These are the activations of a small neural network, seen along a few directions. Each row is one input.
Each table varies a few parts of the input and shows all the possible inputs, shuffled.
A made-up example of a description, with smaller parts first: line(6) and (point or ring(11) or (values(2) and ring(8))).
Shared parts are said once, and a part with two or three values counts as separate values.

Other details of the inputs shift rows strongly along two fixed directions, in all tables alike. That doesn't count.

Rows:
row 1: [ 98 -47 -40 -17 -15  53  26  43 -10 -22  26 -58]
row 2: [-15  15  29 -23  29  -1 -24 -39  28 -11   2 -12]
row 3: [-22  57  51 -19  23  -7 -82 -54  29  25  19  -5]
row 4: [-41   8  91  -3  12 -48 -59 -53  16  21  17  -8]
row 5: [-34  -6 -17  17  -3  -4  50  11 -17 -12 -23  53]
row 6: [ 48 -21 -55  10  -2  33  -7  -1   8   8  -4 -31]
row 7: [-11  43  45 -23  22 -22 -82 -63  22  42  33 -32]
row 8: [-29  18 -23  29 -17   2   5   4   5   1 -21  46]
row 9: [-71  19  -4  46 -15 -38  -3  -4 -33  41 -15  59]
row 10: [ 15 -23 -32 -13  10   4  35  22 -30   1  13  -1]
row 11: [ -3  37  31 -24  19 -19 -74 -44  17  38  35 -30]
row 12: [-77  24  34  20 -40 -43  26  35 -31   0  -5  71]
row 13: [-52  -9  35  38 -19 -34  20  15 -32  17   4  40]
row 14: [-41  11  42  23 -20 -14  15  15 -16  -3  -1  43]
row 15: [ 73  33   1 -51  24  46 -72 -28  41   1  37 -69]
row 16: [-43 -19  -5  14   9 -28  32  -4 -23   7 -14  38]
row 17: [-60  -7  13  32 -40 -46  40  42 -47  12  -2  54]
row 18: [-62  28  39   8 -10 -68  31  21  27  27 -56  42]
row 19: [ 24 -33 -37  -2  15  20  39  17 -28  -1   6  -3]
row 20: [ 23 -24 -21  -6  -3 -24  42  42  26  22 -49 -23]
row 21: [-15  15   5 -18  11  -8  15   4 -13  -3  12  24]
row 22: [ 48   5  16 -47  40  32 -27 -31  18 -11  25 -44]
row 23: [-18  31  86 -14  19 -30 -64 -50  57 -17   9 -34]
row 24: [ 33   5  27 -48  43  16 -40 -45  29 -11  16 -38]
row 25: [-65  17   5  33  -8 -36 -25 -23   4  28 -17  25]
row 26: [-20  36  45 -15  27 -21 -84 -59  18  44  24 -24]
row 27: [ 70  12 -16 -30  19  56 -63 -29  57 -18   6 -76]
row 28: [ 23 -15 -47  14  -6  21 -10   4  -7  16  -8  -7]
row 29: [-30  -9 -16 -11   3 -28  32  18 -38   8   3  21]
row 30: [ -4   3  -2  -9  13   7  22  -2 -12 -11  -3  21]
row 31: [-15  36  37 -11  31 -30 -92 -71  48  20   6 -50]
row 32: [ 25   3  14  -9 -16  20   5  25   1 -20  17  -5]
row 33: [ 47 -47 -22  19 -22  29  39  37 -22 -11   0 -13]
row 34: [-82   7  37  46 -35 -38  31  23 -22  -2 -24  88]
row 35: [-84  17  47  46 -36 -40  36  22 -32   1 -19  90]
row 36: [ 10   8 -35  14 -11  29  -7   8   2  -2 -17  19]
row 37: [ -8  12   1 -18  10  -1  22  -4 -12  -5   9  17]
row 38: [ 61 -33 -47 -29  16  33  32  12 -17  -9  18 -38]
row 39: [-12 -22 -12  -1  20  -4  14 -13   1   0  -7  -7]
row 40: [-24 -15 -11  10  21 -30  19 -11  -1  -6 -13   1]
row 41: [ 44  -8 -36 -39   7  30  25  24 -11 -23  10 -20]
row 42: [ 21  -4 -59   1 -20  13   6  32 -26  13   1  -1]
row 43: [ 64   5 -60 -23 -14  55  -5  32   0 -14   6 -33]
row 44: [ 44 -53 -28  17 -18  28  28  27   5 -24  -9 -38]
row 45: [ -4 -39 -30  46 -32 -13  52  42 -11 -25 -26  10]
row 46: [ 45 -36 -32  20 -28  43  50  46   1 -39 -17   1]
row 47: [ 16 -27 -18  26 -28  31  44  40   4 -37 -21   7]
row 48: [-31  56  42  -8  23 -26 -82 -59  55   2  -2 -19]
row 49: [ 45  39  14 -40  16  30 -66 -40  34   3  28 -48]
row 50: [-55   2 -23  31  -8 -27  54  18 -15 -23 -36  58]
row 51: [ 59 -15 -16  -7 -24  44  31  34  -5 -30  11 -19]
row 52: [ 11 -36 -32  -4  16   6  29   5 -20   0  -6   1]
row 53: [ 77 -44 -36  -5 -22  45  36  39 -16 -20  18 -43]
row 54: [-57  44  15  25 -10 -19 -19 -14  -9  21 -13  56]
row 55: [ -4   4  49 -35  49 -21 -39 -56   6  18  22 -27]
row 56: [ 65 -59 -40  18 -23  41  40  37  -3 -26  -3 -29]
Each input here is: values(2) and (point or (values(3) and line(9))).
Q: Changing only the values(2) part turns row 26 into row 3. The same change can be made to row 33. Which row results?
A: row 35
Q: Which other rows does row 1 become when the values(3) part takes its other values? List them by row number.
A: row 10, row 11
Q: Start at row 48 and move only the line(9) part, one step at a time. The first step leads to row 27. Which rows follow, in order?
A: row 8, row 36, row 54, row 3, row 49, row 15, row 43
Q: Which other rows does row 26 become when the values(3) part takes its other values? List them by row number.
A: row 13, row 19

Rows:
row 57: [ -2   1  17   1   7 -11 -17 -10  21  -4  -5 -15]
row 58: [  0  -1  18 -10  13   0  -4  -4  -7  -4  13  -1]
row 59: [ 11   0 -54  -7  -5  11  15  23  -7 -24  -2  -6]
row 60: [ 27 -22 -21  -1  -3  19  30  15 -20 -15   5   3]
row 61: [-75  -6   0  29 -14 -35  47  15 -36  11 -19  66]
row 62: [ 24 -15 -33   1  -5   8  25  28  -2   1  -8  -9]
row 63: [ 25  -8 -41  13 -13  26   9  17 -11  -1  -1   5]
row 64: [ 23 -15 -32  -2  -9  13  27  24   1   0  -8  -3]
row 65: [ -5  -2  15 -13  21  -5  -3 -10  -2  -1   4  -2]
row 66: [ -1  14  15 -16  13  -5  -7  -4   7   6   0  -2]
row 67: [ -5   9   2  -8  10   0 -31 -17   6  16  -6  -4]
row 68: [ -2  18  -5   1  15   1 -24 -23  13  10   1  -9]
row 69: [  1   8  19  -6   0 -12 -13  -1   6  11  10 -11]
row 70: [ 23 -20 -27  15 -13  13  20  21   2 -15 -20 -12]
row 71: [  2  14  -5  -2  12   0 -26 -20  10  13  -1  -4]
row 72: [-55   5  -1  32 -30 -31  40  30 -26  15 -13  63]
row 73: [-68  17 -15  48 -23 -22  30  11 -31  15 -10  71]
row 74: [  2   8  20  -7   8  -2 -12 -19  18  -9  -6  -1]
row 75: [  3   6   3  -5   1   7 -32 -13   2  12   8  -2]
row 76: [ 18  -4 -50  15   0  26  20   7  -4  -1  -6   0]
row 77: [  5   8  17  -5  -5  -9 -12  -2   2  10   5 -15]
row 78: [ 25 -13 -32   3 -11   9  24  26  -6   1 -14 -12]
row 79: [ 20 -17 -18   9 -18  29  24  24  -1 -19  -6  -4]
row 80: [ -9  -8  12  -5  15 -18  -5 -12   0   5   6 -10]
row 81: [ 21 -14 -46   6  -5  23   8  16  -8   3 -14   3]
row 82: [-72  32  42  17 -12 -49   8  -6 -19  21  -6  64]
row 83: [  8   0  18   6  -7  -2 -16  -6  11  -7   0 -20]
row 84: [ -8  -9  10  -8  12 -11  -1 -15   4   4   6  -6]
row 85: [ -5  -2  15 -13  17 -10  -1 -20  -3   0   3   2]
row 86: [ -2  -9  14  -2   7 -11  -6  -6  -6   1  15  -9]
row 87: [ 13   1 -48  -4 -15  15  12  26 -12 -27   8  -5]
row 88: [  1  -2  15  -3   3  -4 -14 -12  24  -5  -4 -10]
row 89: [  0  15  16 -15  10  -9  -6 -14   8   7  -1   2]
row 90: [  0  10  20 -14  -2   1  -8  -3   4   7   9  -7]
row 91: [  2  -8  13  -1   2  -9  -6  -7  -8   1  10 -14]
row 92: [  1   7   8  -7   1   8 -34 -12   1  12   5  -4]
row 93: [ -6  11  16 -16   6  -5  -7 -10  11  11   0  -7]
row 94: [  6  -2  16   1  -6   3 -12  -5  16  -8   6  -9]
row 95: [  0   7  21  -8  13   3 -13  -9  17  -9  -5  -5]
row 96: [ -4   4  20  -8   5   3 -13 -14  20  -6  -5 -11]
row 97: [  5   7  23  -4   4   9 -12  -2  10 -12   5  -5]
row 98: [ 27  -5 -20  -3  -8  23  26  31 -13  -9  -1   1]
row 99: [ 20 -28 -30   6  -3   8  28  17 -16  -7  -8 -14]
row 100: [  1  17   0   3   6   8 -26 -19   7   7  12  -8]
row 101: [  4   0  20   4  -2  -4 -15  -5  14  -7   5 -15]
row 102: [ -5  -6  18 -11   6   0  -4 -10  -6   1  15  -6]
row 103: [-1 -9 13 -5  4 -5 -2 -8 -2  0 16 -5]
row 104: [  7   6  22  -2  -2   4 -10 -11  11 -11   3   0]
Q: Changing only one part turns row 71 into row 63. The same change can be made to row 74. Which row results?
A: row 104
Q: Changing only one part turns row 67 into row 92. The same change can be made to row 57. Which row results?
A: row 101
Q: Describe the family of inputs behind these rows.
A: values(2) and (point or line(5) or (values(3) and line(6)))
Q: Which other rows does row 84 become when the values(3) part takes its other values? List them by row number.
A: row 64, row 88
Q: Which other rows does row 65 become when the values(2) part takes its other values? List them by row number.
A: row 58
Q: Which other rows does row 89 become when the values(2) part takes its other values? List them by row number.
A: row 82

Rows:
row 105: [-48  14  12  32 -26 -26  26  14  12 -16 -26  53]
row 106: [ 20  10  55 -26   3   4 -38 -11   6   3  32 -18]
row 107: [ 37 -38 -39  21 -22  14  37  24   2  -2 -19 -18]
row 108: [ 23 -36 -73   8 -11  17  34  45 -13  -2 -19  -8]
row 109: [ -3  -7  42 -42  34 -23  -7 -25   4 -11  12 -34]
row 110: [-70   8  35 -11  26 -52  24 -23 -35  13  18  45]
row 111: [ 18   5  33 -25  13 -13 -67 -47  30  15  16 -66]
row 112: [ 18  -7  18 -20  24  -9 -33 -23  41  16  -1 -44]
row 113: [-71  54  12  12  14 -48 -19 -26 -17  42   5  52]
row 114: [ 22 -11 -54  17 -31  28  32  43   1 -41 -18   8]
row 115: [ 20  -6 -67  12 -19  40  35  31 -14 -31   1  22]
row 116: [ 35 -35  -3 -29  29  14  25  -3 -13 -20   9 -19]
row 117: [ 34 -34 -48  -5   9  27   9  16  -7   2  -9 -10]
row 118: [ 23  20  38 -29  16  18 -33 -29  50  -1  -2 -36]
row 119: [ 50  -5  -6 -22 -11  34   2  23 -19  -5  40 -22]
row 120: [ 30 -37 -42  38 -17  39  32  32 -20 -24 -11   8]
row 121: [-61   9 -16  40 -29  -3  42  28 -35   4 -34  87]
row 122: [ 17   6  11 -21  19  -1 -50 -49   8  25  34 -44]
row 123: [ 23 -17 -13  19  -7  21  -3  12   6 -22  -3 -31]
row 124: [ 42 -17 -49 -25  22  31  -7  -1  -1  11  17 -34]
row 125: [ 28  21  72 -46   6  -4 -62 -20  23   3  37 -58]
row 126: [ -4  33  33 -28  10   6 -47 -28  29   2   0 -22]
row 127: [-76   0  64   9  13 -69  36 -12  -8   7 -15  44]
row 128: [ 46 -12  27 -13 -18  16   9  25  14  -9  12 -27]
row 129: [-65  18 -34  33 -26  -2  51  27 -43  14 -16  86]
row 130: [-70  41  34  24  -1 -62  -4 -13  11  28 -29  47]
row 131: [ 28  31  20 -31  36   1 -65 -47  23  16   9 -34]
row 132: [-71  49  20  13   0 -54 -22 -11  -2  28 -18  37]
row 133: [ 37 -40 -48  17 -16  24  20  16 -24   1  -9  -7]
row 134: [ 25 -19 -55  23 -29  39  37  38 -12 -40 -17  27]
row 135: [ 34 -14 -30  13   1  38   4   5  -8 -14  19 -23]
row 136: [-69  14  54  43 -12 -44   2  -8  11   7 -18  37]
Q: Changing only one part turns row 120 into row 123. The same change can be made to row 121. Which row results?
A: row 126
Q: Describe the family of inputs behind these rows.
A: line(4) and (values(2) or ring(6))
Q: Start at row 130 and move only the line(4) part, one step at a time. The first step leads to row 132. Which rows follow, in order?
A: row 131, row 113
Q: Which other rows does row 119 become when the values(2) part takes its other values? List them by row number.
A: row 110
Q: Start at row 105 and move only the ring(6) part, one step at a time. The first step leads to row 136. Which rows follow, in order?
A: row 107, row 112, row 130, row 118

Rows:
row 137: [ 11  -6 -20   6  -8   7  10  13  -3   2  -7   1]
row 138: [ 31   4  12 -23  19  10 -40 -27  28  -2  11 -47]
row 139: [  9  -6 -21   6  -6   7  12  12   0  -1 -10   1]
row 140: [  3  -4 -21   8  -4   7  11  11  -1  -7  -9   3]
row 141: [  8  -3 -21   6  -9  10   9  13  -8  -6   1   4]
row 142: [ 12  -5 -18   6  -9  17  10  13  -7  -6  -2   6]
row 143: [-60   5  46  13  -8 -45  16  -1 -12   6  -6  41]
row 144: [-62  23  25  20  -7 -32   0  -8  -8  10  -9  50]
row 145: [ 43 -10  38 -41  21  12 -31 -23  28 -13  23 -62]
row 146: [  7  -6 -20   8  -5  14  12  11   0  -7 -11   5]
row 147: [ 12  -1 -19   2  -8  12  11  14  -7  -2  -1   4]
row 148: [ 12  -8 -18   9 -10  16   9  14  -7  -2  -2   2]
row 149: [  8   1 -19   2  -6  12  13  12  -2  -6  -5   6]
row 150: [ 32   3  14 -22  18  14 -39 -27  28  -1   8 -42]
row 151: [-58   7  47  18  -5 -45  18  -3 -14   5  -6  40]
row 152: [  5  -7 -19  10  -8   3   8  11  -5  -1  -6   2]
row 153: [ 10  -2 -22   4  -4  11  13  13   1  -4 -10   1]
row 154: [-34  19  84 -19  22 -41 -39 -42  22  11  17  -9]
row 155: [  3  -1 -19   6  -6   8  11  10  -4  -9  -3   7]
row 156: [ 10  -9 -18  10  -9  11   9  12  -4  -2  -8   3]
row 157: [-11   7  10 -16  24 -12 -20 -32  -4  20  18  -8]
row 158: [  8  -6 -20   9  -9   9   8  13  -8  -2   0   0]
row 159: [-12   8  19 -27  28 -17 -21 -26  -9  15  18  -6]
row 160: [ 13  -4 -19   5  -9  12  10  15  -6   1  -1  -1]
Q: Describe the family of inputs behind these rows.
A: values(2) or line(4) or (values(3) and ring(6))
Q: Start at row 151 and move only the line(4) part, one step at a time. The first step leads to row 154. Which rows follow, in order?
A: row 143, row 145
